Pekez: [ 24   7  17 -30  -8  -3 -24  19]
Dat: [ -19   35 -104  -80  -20   -4   12  -80]
Buzo: [ 24   7  17 -30  -8 -19 -24 -13]
pesov: [-16  16   7 -26 -14  27 -21  35]
ged: [-48  24  -1  24 -19  51 -19 -19]
Depe: [-21  24  -1 -24 -19  51 -19  49]
zivu: [-19  21 -58 -58 -18   0  26 -46]
where: [-18] : zivu, 4
[ 24   7  17 -30  -8  -3 -24  19] : Pekez
dup zivu:  : [-58]
where: [12] : Dat, 6
perm: [-58 -58 -46 -19 -18   0  21  26] : zivu

Pekez: [26 21 62 -5]
Buzo: [-4 -4 25 53]
siki: [ 4 28 70 19]
lep: [27 -5 62 25]
where: [26] : Pekez, 0
dup Buzo:  : [-4]
perm: [25 62 -5 27] : lep
where: [4] : siki, 0
[-4 -4 25 53] : Buzo

zivu: [  1  87   8 -48 -26   4  -4  20 -15  -8  37 -12  40 -34]
Depe: [  8  -8 -34 -15  37 -26   4  -4  40 -48  20   0 -12  87]
fopu: [ 22  -6  61  39 -17  -8  25  27 -14  -2  47  24 -37  22]
pesov: [ 24  40  -2 -14  47  61 -17  -6   4  27  -8 -37  25  22]
zazo: [  8  -8 -34 -64  37 -26   4  -4  40 -48  20   0 -12  87]
where: [39] : fopu, 3
perm: [-37 -17 -14  -8  -6  -2   4  22  24  25  27  40  47  61] : pesov
[  8  -8 -34 -64  37 -26   4  -4  40 -48  20   0 -12  87] : zazo
[ 24  40  -2 -14  47  61 -17  -6   4  27  -8 -37  25  22] : pesov
dup fopu:  : [22]
perm: [ 87   8  -8 -34 -15  37 -26   4  -4  40 -48  20   0 -12] : Depe

ged: [ 29 -82  54  28]
Buzo: [  4  29 -82 -97]
pesov: [-98   4  29 -82]
[-98   4  29 -82] : pesov
[  4  29 -82 -97] : Buzo
perm: [-82  29   4 -98] : pesov
perm: [-97 -82  29   4] : Buzo

soz: [-19  27  21  -8  18  -3  -9  13 -20  26  10 -15 -42   9  10 -16  27 -31
  47   6 -59 -11 -38  -8  22  23  15  27  17  -3 -21 -31  22 -26 -19 -47]
ged: [-19 -25  21  -8  18  53  -9  13 -20  26  10 -15 -42   9  10  72  27 -31
  47   6 -59 -11 -38  -8  22  23  15  27  17  -3 -21 -31  22 -26 -19 -47]
Pekez: [-19  27  21  -8  18  -3  -9  13 -20  26  10 -15 -42   9  10  72  27 -31
  47   6 -59 -11 -38  -8  22  23  15  27  17  -3 -21 -31  22 -26 -19 -47]
[-19 -25  21  -8  18  53  -9  13 -20  26  10 -15 -42   9  10  72  27 -31
  47   6 -59 -11 -38  -8  22  23  15  27  17  -3 -21 -31  22 -26 -19 -47] : ged
[-19  27  21  -8  18  -3  -9  13 -20  26  10 -15 -42   9  10 -16  27 -31
  47   6 -59 -11 -38  -8  22  23  15  27  17  -3 -21 -31  22 -26 -19 -47] : soz

soz: [-4 26 19 -2 -4 49]
fopu: [ 5 -3 95 49  3 76]
lep: [-3  3 -1 13  2 71]
ged: [-1 -1  0 -1 -1  0]
Depe: [19 -4 25 -2  9 49]
zivu: [-4 26 19 -2  9 49]
zazo: [ 5 -3 95 49  3 51]
where: [2] : lep, 4
perm: [-4 -2  9 19 26 49] : zivu
[-1 -1  0 -1 -1  0] : ged

fopu: [  2  10   7  11 -34 -25 -26 -25  34 -39 -52 -21 -29 -19   3  -8 -17  -3]
pesov: [ 52 -19  47  11 -57  10  42  -7 -16 -47  37  57  -4 -60   3 -30  53  37]
lep: [ -5 -19 -17  -1 -26  -2  25 -25  15 -17  37  34 -11 -60  -9   9  47 -27]
Buzo: [  2  29  31  19 -26  34  59   1 -28  -3  -4  10   3  -3  -3 -41 -11 -51]
siki: [ 38   0 -33  -5 -26 -37  -1   6  34 -47 -12 -21  21  21   3 -41   2 -11]
zazo: [ -5 -19 -17  -1 -26  -2  25 -25  15 -17  37  34 -11 -60  -9   9  47 -59]
Pekez: [ 10 -30 -57 -60  42   4  53  57  11  47  -4 -16  52  -7 -47 -19  37  37]
soz: [  2 -38 -58  39 -26  10 -34 -12 -28  41 -20 -21  14  13   8   9  -5  -3]
Depe: [-19  20  31  31  37 -85 -43 -34  15  12  21  34  -7 -35 -20  25  -5 -11]
ged: [-12   5   7  11   6 -49  25  -7  -9 -17 -69 -45  -7  -3  25 -19  47 -19]
where: [-45] : ged, 11
perm: [-60 -57 -47 -30 -19 -16  -7  -4   3  10  11  37  37  42  47  52  53  57] : pesov
where: [-51] : Buzo, 17

lep: [106 -10   0 -23  51  -4 -33  41   3  36]
Depe: [ 51   0 -10  36 -23   3 -33  -4  36 107]
Pekez: [ 51   1  36 106   3  -4 -23 -33  41 -10]
[ 51   1  36 106   3  -4 -23 -33  41 -10] : Pekez
perm: [ 41 -23 106   3 -10  -4  36   0 -33  51] : lep
dup Depe:  : [36]
perm: [ 51 -33 106 -23   0  41  -4   3 -10  36] : lep
perm: [-33 -23 -10  -4   0   3  36  41  51 106] : lep
[106 -10   0 -23  51  -4 -33  41   3  36] : lep

lep: [ 60  52  45  49 -84  78  51 -61 -44]
ged: [-27 -79 -56 -17 -54 -54  39  40 -84]
siki: [ 80 -44 -19  41  78  26 -38 -65  37]
zivu: [-16 -19 -34 -52 -22 -26 -66 -38  78]
Depe: [-84  59 -63 -10 -77 -71  27 -47  51]
Buzo: [ 26  37  80 -65  41  78 -44 -19 -37]
Pekez: [-15 -34 -52 -19 -66 -22 -26  78 -38]
fopu: [ 69  69   8  -2  80 -33 -51  81  -9]
perm: [ 37 -65 -38  26  78  41 -19 -44  80] : siki
perm: [-38 -15 -34 -52 -19 -66 -22 -26  78] : Pekez
perm: [-15 -52 -38 -19 -22 -66 -26 -34  78] : Pekez
where: [49] : lep, 3
dup ged:  : [-54]

soz: [-2 -2  6 -2]
zivu: [-1 -1  8 70]
Depe: [ 68  19 112   2]
Dat: [  0   3  71 110]
pesov: [  2  19  68 111]
siki: [  2  19  91 110]
lep: [  2  19  69 110]
perm: [  2  68 112  19] : Depe
where: [70] : zivu, 3
perm: [111  68  19   2] : pesov
dup soz:  : [-2]

Pekez: [-16  33 -79 -76 -81 -24  64  -8 -55 -56 -15  42  12  72  25 -59  82 -82
 -32 -78 -56 -56 -56  71  72]
ged: [-17 -45  28 -57 -16  80 -50  40 -44 -33 -78 -53 -70  73 -79  36   2 -22
 -16  51  50 -19 -54 -65 -73]
zazo: [-81 -56 -47 -82 -77  71 -79 -81 -16  42 -15  64 -32 -55  72 -78 -52 -59
  33  12  -8  25  72  82 -24]
perm: [-24  82  72  25  -8  12  33 -59 -52 -78  72 -55 -32  64 -15  42 -16 -81
 -79  71 -77 -82 -47 -56 -81] : zazo
[-17 -45  28 -57 -16  80 -50  40 -44 -33 -78 -53 -70  73 -79  36   2 -22
 -16  51  50 -19 -54 -65 -73] : ged

Buzo: [ 40  59 -51 -70  12  38  75  10  20 -39 -30   3  41 -15   7  66 -28  -5
 -71  32  40  51 -53  29 -60]
zivu: [  3  66 -30  41 -39  41  51 -51  29 -28  -5   7  10  12  75  48 -92  15
  19 -50  18   3   6  -7 -30]
pesov: [-92  51 -50  10   3  -5  -7  48  75 -30  41 -51  18 -39   6   3   3  15
   7 -28  19 -30  67   3  12]
where: [38] : Buzo, 5
where: [-15] : Buzo, 13
where: [-53] : Buzo, 22
perm: [-92 -51 -50 -39 -30 -30 -28  -7  -5   3   3   3   3   6   7  10  12  15
  18  19  41  48  51  67  75] : pesov
perm: [-30  -7   6   3  18 -50  19  15 -92  48  75  12  10   7  -5 -28  29 -51
  51  41 -39  41 -30  66   3] : zivu
dup Buzo:  : [40]

zivu: [ 13  25  68 -22 -13 -37   3 -32   6  20  12 -24   4 -38  -4]
fopu: [  6  25 -13 -22 -24 -33  -4 -38  13 -37   4   3  12  20  20]
soz: [-26 -28  21  37  28 -52   6  21   4   3  26  14 -49 -27 -20]
Depe: [-52  21   4  38 -26   6   3 -27 -52  14 -28 -20 -49  21  26]
perm: [ 21   6   3 -27  38 -52 -26   4 -49  26 -28  14  21 -20 -52] : Depe
perm: [ -4 -38   4 -24  12  20   6 -32   3 -37 -13 -22  68  25  13] : zivu
perm: [-37   3 -33  20  20  12   4  -4 -24 -13  13  25 -38 -22   6] : fopu
[-52  21   4  38 -26   6   3 -27 -52  14 -28 -20 -49  21  26] : Depe
dup fopu:  : [20]
perm: [  6   4 -24 -33 -38  13  12   3  20  -4  20 -37  25 -13 -22] : fopu
dup soz:  : [21]

pesov: [ 12 -50  -1  18  -6  -5   4  -5  25  16   5   7 -29  50  25  -7  11  28
 -42 -23  63   2 -25 -70  17  14   7   0  52 -17  50 -11   7]
Buzo: [  7   4   6  12 -23  32  14 -18 -16  41 -12  -5  20  -2  48 -13 -26 -12
  14 -21 -35  15  83  34 -10 -69 -14 -23  23 -42  13  31  23]
siki: [  7   0  28  52  50  63  17 -50  17   5   4  -5 -42   7 -11 -70 -29  25
  -5 -25 -23  12   7  -7  14   2  11  25 -17  50  -6  -1  18]
ged: [-17   0  40   6 -37 -14  30 -10 -43   6  39  -5  68   6 -13  23  11  -8
  32  36 -35  11 -25  23  22  -3 -47  25 -17  41 -23  -1  41]
fopu: [  1 -49  39   1  -1 -14 -35 -30  24 -26 -23   9  64   8  34  28  -7  14
   4  25 -77  27  15 -19  -8  -7  24 -12 -24  25 -10  20  59]
Depe: [  1  64  -8  59 -23 -30  25  28 -14  27   4  -1   1  24 -26   9 -24  20
 -77  24 -35  39  14  -7 -11   8  -7  25  34  15 -10 -49 -19]
soz: [ 57   0 -25 -34  25 -16  17   4 -23 -15  19 -12 -40  -3 -11   9   1  39
 -10  19  55 -12 -23   1   0  18 -14  28  20  -8 -20 -21 -23]
zivu: [-19  15   2 -37   0   9   6 -25   1 -30  11  10  17  45  37  15  65   2
  20  -7 -16   1  -8 -10 -34 -10 -15 -21  16  11  20 -23 -47]
lep: [-47 -19  45  37 -23  -8  17 -10  20   6 -37  15   1 -33  -7   9  65  20
 -30 -15  11  11 -25   1  16   2 -16 -21   2  10 -10   0  15]
perm: [  1  11  15  11   9   6 -25 -23 -19 -47   0  -7 -21  20 -37 -10  65 -30
   2   1  10 -15  16  45 -33  20  17  15   2  37 -16  -8 -10] : lep
perm: [-49 -19   1  64  -8  59 -23 -30  25  28 -14  27   4  -1   1  24 -26   9
 -24  20 -77  24 -35  39  14  -7 -11   8  -7  25  34  15 -10] : Depe
perm: [ 18  -1  -6  50 -17  25  11   2  14  -7   7  12 -23 -25  -5  25 -29 -70
 -11   7 -42  -5   4   5  17 -50  17  63  50  52  28   0   7] : siki

soz: [-71  10 -33  89]
zazo: [-67 -37 -28  -5]
Depe: [ 87 -30  86 -11]
ged: [-70  14 -14  64]
zivu: [-31  51  17  79]
fopu: [-32  17  51  79]
where: [-30] : Depe, 1
perm: [ 17  79 -32  51] : fopu
where: [-31] : zivu, 0

ged: [ 14 -23   3   7  79]
siki: [ 14 -27   6  48   2]
Pekez: [ 14 -27   2   7  48]
lep: [ 24 -34   4   9  69]
zivu: [13  6  7  7 49]
where: [3] : ged, 2
where: [13] : zivu, 0
where: [-34] : lep, 1
[ 14 -27   2   7  48] : Pekez
where: [79] : ged, 4
[ 14 -23   3   7  79] : ged
perm: [-27   2   7  14  48] : Pekez

soz: [-39 -69 -14 -99 -69 -71  33 -26 -34 -43 -51 -66 -54  -7 -37  29  13 -53
 -48 -47 -14]
Pekez: [ 40 -14 -22   5   8 -12 -17  22 -25 -41  -8   2  52  42 -34 -63 -31  17
  45 -47 -62]
ged: [-36 -15  -5  26 -17 -13  22 -31  14  24  -3  33 -28 -30  33  32 -29   3
 -41  22  24]
lep: [ 27 -40  10  66  39 -14  68  -8  75  49 -25  88  17  37 -47 -36 -63   1
  83  65  26]
fopu: [-41  14 -30   3 -15 -13 -31  33 -17  -5  24 -29  26 -36  22  33  -3  24
 -28  22  33]
Depe: [-37 -34 -54 -17   7  59 -21 -59  49 -35 -25 -52 -73  80 -89  13  60 -86
  29  59  51]
Dat: [-36 -20  19  -1  28 -57 -16 -25 -16 -29  39 -71  33 -24 -54 -21 -30   3
  39 -56 -48]
Buzo: [-41 -25  37  13  22   4  65 -26  12  46 -42  -4   9  28  52  50  49  47
 -23  21  49]
siki: [-47 -54  -7 -54 -67 -98  25 -34 -24  -6 -64 -20 -35 -45   6  29 -44 -25
 -65 -42 -18]
zazo: [ 39 -16 -21 -30 -25 -57 -24  28 -16 -29 -36   3  19  -1 -54 -71 -44 -20
  39 -48 -57]
zivu: [-42 -63   5 -30  11 -16  38  39  39   5 -77 -32 -50  43 -41  39  37 -52
  -3  39  43]
pesov: [-36 -15  -5  26 -17 -13  22 -31  14  24  -3  19 -28 -30  33  32 -29   3
 -41  22  24]
perm: [ 26  22  33 -29  -5 -28 -30  -3  22 -31  33 -41 -17  33  14  24   3 -36
 -15  24 -13] : fopu
where: [-59] : Depe, 7
[ 40 -14 -22   5   8 -12 -17  22 -25 -41  -8   2  52  42 -34 -63 -31  17
  45 -47 -62] : Pekez
dup Buzo:  : [49]
dup siki:  : [-54]
where: [25] : siki, 6
perm: [-41 -36 -31 -30 -29 -28 -17 -15 -13  -5  -3   3  14  22  22  24  24  26
  32  33  33] : ged

Depe: [  5 -14 -34  -5]
pesov: [10 23 24  6]
lep: [-50  21 -19 -19]
ged: [-28   9  24 -30]
Pekez: [ 13 -69   2  -3]
fopu: [-30 -27  24   9]
zivu: [  51 -110   -3   -7]
Dat: [-21  -2 -51  10]
where: [-51] : Dat, 2
where: [-28] : ged, 0
perm: [-30  24   9 -28] : ged
where: [-2] : Dat, 1
perm: [-30 -28   9  24] : ged
dup lep:  : [-19]
where: [-50] : lep, 0

zivu: [-29 -69  -1 -20 -14  58 -26  -7   0 -17 -14 -61  23  36 -63  13  29  18
 -35]
Pekez: [  1  33 -28  11 -22 -31   1  33 -61   2 -12 -28 -54  61  -2 -13 -14  23
 -13]
pesov: [ 33 -13  -2  33   1   1  11  62 -28 -61 -14   2 -28 -22 -12 -54  23 -13
 -31]
zazo: [ 19 -13   7  53 -15  48 -28 -62 -64  34  -1  35  46  46  -3  18 -31 -43
  44]
perm: [ 46  46  -3  18 -31 -43  44  19 -13   7  53 -15  48 -28 -62 -64  34  -1
  35] : zazo
perm: [-61  33 -13 -14 -31 -28   1   2 -22  11 -54  61  33  -2 -12  23 -13   1
 -28] : Pekez

lep: [-27  -2  20  -3   5  26  32 -57 -39  15]
soz: [ 28 -46 -27  59  14 -74 -41 -57 -47  32]
zivu: [-40  33  14 -42  31 -18 -18  80 -28 -17]
fopu: [ 62  15  25 -13  12  24  12  17  21  -9]
zazo: [-59  24 -23 -49 -42  37  75 -82 -52  80]
pesov: [  0  57 -23 -23 -12  35  10  10  19   5]
Depe: [  2 -58 -55  83  26 -25 -37   4   7  33]
Dat: [ 17 -14 -67  11 -11 -87 -43  12 -25  36]
ged: [ 13   5   0 -34 -19  13   0 -37 -10  13]
Buzo: [-34  30  -9  -5 -12  16 -24 -86 -11   0]
Pekez: [ 15   6 -20  35  52  52  -5  52  37 -61]
siki: [ -2 -41 -41  61  60 -61  -3 -41 -57  46]
where: [16] : Buzo, 5
[ 13   5   0 -34 -19  13   0 -37 -10  13] : ged
where: [4] : Depe, 7
dup zivu:  : [-18]
dup Pekez:  : [52]
dup siki:  : [-41]

Depe: [-78  14 -18  38 -41   6  30  14 -39  62  29  83  35 -55 -45  -3 -71 -42
 -64  13  14  25  -8 -47  54 -33 -35  58 -46 -26 -13  30 -62 -17  27  40
 -58 106  19 -29  23  -3  17  39 -19 -51 109  25  -3 -11 -24 -17 -29]
Dat: [ 31  37  15 -46 -26  13 -44 -24  37  -6 -45 -45 -12  74   7 -16  73  30
  42  37  -5 -38 -54  17 -61 -26  65 -78  54  63  39 -60  12  43 -26 -13
  24 -78  17  -3 -27  45  53 -54  53   2 -75 -10  -5 -27 -32  47   0]
Buzo: [-40  66   5 -32 -77  24 -35 -15  23  56 -49  36  29  65 -38 -24  51  11
  -6  62  12 -30 -84 -36 -46 -59  70 -64  44  88  55 -61 -46  53 -12  22
 -41  -6  40 -28 -16  64  88 -43  63 -46   1   2 -14 -59 -63  56  26]
pesov: [-19  46   6 -32 -54  20 -42 -15  22  34 -44  12  17  58 -30 -14  51  10
   9  50   6 -31 -65 -18 -44 -44  63 -56  40  71  44 -51 -32  47 -15  20
 -28 -27  35 -18 -16  54  76 -40  56 -27 -21   4 -10 -46 -44  43  19]
zivu: [ 26 -56  -5  38  69 -21  46  21 -25 -46  47 -23 -23 -62  34  20 -54 -12
  -3 -63 -10  31  75  30  47  53 -67  66 -47 -79 -52  58  42 -51  18 -21
  32  19 -39  27  23 -55 -80  47 -62  39  13 -10   7  49  52 -54 -23]
soz: [ 55   4  13 -44   9  -5 -46 -27  24 -32 -41 -66 -21  65  14   4  82  29
  45  13  -9 -33 -22  34 -53   1  48 -68  47  37  16 -33  25  37 -24 -16
  39 -85  12  15 -25  23  22 -49  43  30 -89 -11  -3  -7   4  34  -7]
zazo: [-63  56  -4 -20 -74  26 -27 -14   8  58 -39  62  32  41 -44 -26  15  -2
 -30  56  12 -20 -78 -48 -28 -60  55 -42  17  70  49 -46 -58  43  -4  32
 -58  45  45 -37  -7  61  87 -25  50 -52  46  17  -4 -57 -56  43  37]
lep: [ 49 -62  -4  31  79 -21  30   6 -29 -55  44 -44 -28 -52  33  31 -33  -6
  13 -55 -17  24  80  41  44  52 -61  49 -34 -76 -57  68  41 -44  13 -21
  47  -9 -35  29  13 -61 -85  33 -50  51 -17  -6   9  59  57 -56 -24]
fopu: [-69 -21 -25  47   1  -9  39   5 -50  35  48  79  31 -69 -39  15 -84 -43
 -65 -22   9  31  37 -38  61  -4 -52  74 -59 -60 -37  58 -53 -41  27  34
 -44 106   6 -14  26 -36 -36  50 -47 -31 111  26  -1  13   9 -44  28]
Pekez: [  68  -19   17  -39   43  -12  -38  -21   29  -51  -32  -77  -28   58
   30    9   76   34   58   -7  -14  -28   16   41  -45   26   34  -67
   51   15    5  -24   45   27  -20  -31   56  -92   -9   26  -25   -9
  -12  -40   28   51 -102  -14    5   23   29   13  -17]
siki: [ 27 -61 -16  39  72 -25  35  13 -37 -47  47 -17 -18 -60  24  30 -51 -23
 -12 -59 -10  24  77  29  52  51 -68  58 -44 -79 -56  67  28 -53  18 -10
  36  24 -33  28  18 -62 -84  48 -52  47  24   4   7  55  56 -55 -19]
ged: [-19  43  71  51   4  17 -32  34  20  56 -46 -18 -18 -44  22  40 -27  50
 -16  54 -56 -44   6 -40  46  47   6  43 -15 -27  12 -51 -42  20 -54 -31
   9 -44 -28 -21  58  63 -14 -10 -15 -65 -44  19  35 -32  76  10 -30]
[-40  66   5 -32 -77  24 -35 -15  23  56 -49  36  29  65 -38 -24  51  11
  -6  62  12 -30 -84 -36 -46 -59  70 -64  44  88  55 -61 -46  53 -12  22
 -41  -6  40 -28 -16  64  88 -43  63 -46   1   2 -14 -59 -63  56  26] : Buzo
perm: [-60  24  30 -51 -23 -12 -59 -10  24  77  29  52  51 -68  58 -44 -79 -56
  67  28 -53  18 -10  36  24 -33  28  18 -62 -84  48 -52  47  24   4   7
  55  56 -55 -19  27 -61 -16  39  72 -25  35  13 -37 -47  47 -17 -18] : siki
perm: [-84 -69 -69 -65 -60 -59 -53 -52 -50 -47 -44 -44 -43 -41 -39 -38 -37 -36
 -36 -31 -25 -22 -21 -14  -9  -4  -1   1   5   6   9   9  13  15  26  26
  27  28  31  31  34  35  37  39  47  48  50  58  61  74  79 106 111] : fopu
perm: [-18 -16  54  76 -40  56 -27 -21   4 -10 -46 -44  43  19 -19  46   6 -32
 -54  20 -42 -15  22  34 -44  12  17  58 -30 -14  51  10   9  50   6 -31
 -65 -18 -44 -44  63 -56  40  71  44 -51 -32  47 -15  20 -28 -27  35] : pesov

